Each row below holds a small network's activations on one input, seen along a few directions.
Each table varies a few parts of the input and shows all the possible inputs, shuffled.
Descriptions start from the smaller parts, as in this example, which fits no table here: one of 2 separate values, together with either a single point or one of 11 places along a line or (one of 4 places along a line, together with one of 8 places around a ring).
Shared parts are said once, and a part with two or three values counts as separate values.
In the rows, zero is written as 128.

Other details of the inputs vary at random and push rows far along two fixed directions, the same in every table; ignore that.

Table:
row 1: [132 136 141 122 144 135 127 111 109 137 129 109 108  86 138 135 121]
row 2: [ 95 118 117 128 103  98  90 162 158 100 157 161 160 215 117 129 128]
row 3: [129 129 129 126 118 121 125 131 150 117 134 134 123 127 128 136 134]
row 4: [161 120 105 159  69 134 172 143 201 104  71 160 115 119  94 165 218]
row 5: [137 119 123 141  96 116 143 151 175 108 109 137 142 153 120 139 169]
row 6: [ 95 118 114 106 121 117  85 125 150 126 191 152 151 169 137 119  93]
row 7: [105 124 149 123 150 123  90 122  87 138 175 107 131 129 144 116  90]
row 8: [132 142 140 132 152 136 125 123  88 134 114 109 117 108 131 122 123]
row 9: [147 133 149 133 154 141 136 108  82 149 112  86  99  70 138 123 122]
row 10: [146 129 134 140 119 128 148 135 139 121 106 119 123 115 131 128 155]
row 11: [152 140 134 127 152 139 172 119  95 143  85 114 118  90 137 116 124]
row 12: [162 140 138 131 163 152 173 104  69 159  76 100 102  60 130 120 123]
row 13: [166 130 105 134 106 149 188 128 196 121  56 138 117  91 119 144 188]
row 14: [106 128 128 106 154 137  93 105 108 148 181 121 130 121 146 119  78]
row 15: [126 135 127 134 124 122 126 143 127 115 122 131 131 151 123 123 136]
row 16: [118 119 119 126  93 114 121 148 185 101 136 151 142 165 116 144 148]
row 17: [107 128 137 117 157 127 110 121  74 146 164 124 141 142 139 112  77]
row 18: [ 85 108 113 119 101  98  96 160 153 110 176 174 180 229 117 122 104]
row 19: [143 124 110 132 120 144 144 112 152 136 115 137 116 102 119 136 148]
row 20: [115 139 148 122 165 129  96 109  60 147 150  97 113 118 135 112  80]
Each input here is: one of 4 places along a line, together with one of 5 places along a line.
Changing only the place on the line of 5 turns row 3 into row 11. The same change can be made to row 4. Which row results?
Answer: row 12
Change only the place on the line of 4 in row 2. List by row number the other rows that result.
Answer: row 8, row 15, row 20
Start at row 19 and move only the place on the line of 4, one step at a time. The first step leads to row 14. Which rows follow, in order?
Answer: row 6, row 13

Table:
row 21: [122 141 128 100 145 143 122 106 125 133 144 125 110  89 146 138  95]
row 22: [ 89  86  94 127  90 112  76 141 204 121 205 173 172 209 120 123 127]
row 23: [152 128 120 129 109 126 189 151 154 117  68 147 142 134 110 130 154]
row 24: [150 123 100 122 104 139 151 117 188 124  90 138 111 114 109 151 163]
row 25: [176 138 163 152 158 149 160 115  98 142  76  71  91  40 148 125 167]
row 26: [159 149 157 133 149 136 134 119  92 128  87  78  85  66 135 142 134]
row 27: [119 128 172 123 145 114  87 120  78 139 173  85 119 116 152 121  86]
row 28: [165 134 135 136 108 118 190 151 167 105  49 113 123 103 123 148 188]
row 29: [150 122 104 143 107 150 163 130 190 126 115 152 132  93 135 138 173]
row 30: [106 118  93 121  97 122  95 131 209 111 148 171 138 185 106 134 152]
row 31: [ 84 108  99 133  89 110  87 157 145 110 174 199 172 238  93 140 115]
row 32: [155 154 150 109 159 131 156 126 100 130  72  76 100  80 151 132 126]
row 33: [ 91 113 119 128 118 116 102 136 105 130 174 161 163 187 105 129  88]
row 34: [105 139 138  86 179 115 104 119  62 138 165 111 139 156 147 103  45]
row 35: [148 118 112 157 105 137 175 133 133 136  93 159 142 137 106 138 160]
row 36: [153 122 122 152 105 124 171 163 182 107  75 125 140 133 135 131 196]
row 37: [101 122 136 103 146 107 110 135  90 141 178 129 161 176 147  97  57]
row 38: [119 102 120 170 103 128 119 138 135 120 143 154 134 148 113 126 169]
row 39: [124 140 106 126 118 121 135 154 161 108 108 166 151 189 115 116 144]
row 40: [118 143 120 129 112 109 115 160 173  95 113 138 140 180 128 130 160]
row 41: [153 130 135 104 148 147 157  91 125 158  97  90  95  52 130 134 118]
row 42: [151 132 147 142 137 142 151 108  73 144  97  96  90  57 118 135 136]
row 43: [127 155 159 127 161 129  92 115  92 126 130  89  99 105 140 122 121]
row 44: [ 93 127 143 117 154 119  62 112  49 140 189 113 112 136 131 121  65]
row 45: [161 142 110 171 111 144 156 129 142 114  63 143  95 101  97 142 208]
row 46: [103 153 132  96 170 142  90  94 109 139 173 121 116 100 157 115  80]
row 47: [100 117 131 111 161 115 104 138  93 143 180 131 164 176 153  87  68]
row 48: [150 125 146 153  92 119 148 147 159 103  88 124 116 112 108 155 182]
row 49: [123 138 157 110 158 116 123 123  83 137 141  72 128 110 166 110  84]
row 50: [133 126 125 116 120 138 138 114 147 134 154 135 131  96 145 133 117]
row 51: [132 113 117 117 115 131 135 108 159 145 137 122 124 115 128 131 124]
row 52: [121 105 106 160 108 136 142 146 144 130 127 176 161 172 108 123 157]
row 53: [ 97 127 135  92 135 128  98 109 121 134 194 129 136 114 144 130  70]
row 54: [113 101 116 162  77 110 109 144 143 111 162 164 143 176 103 139 154]
row 55: [138 161 131 124 185 158 134  99  50 163 101 103 104  84 131 109  98]
Describe the family of inputs behind these rows.
Answer: one of 5 places along a line, together with either one of 2 separate values or one of 5 places around a ring
Changing only the place on the line of 5 turns row 29 into row 21. The same change can be made to row 22. Which row results?
Answer: row 24
Change only the place on the ring of 5 in row 25. List by row number the other rows that result.
Answer: row 36, row 38, row 47, row 52
Change only the choice among 2 separate values in row 53. List by row number the other rows that result.
Answer: row 41
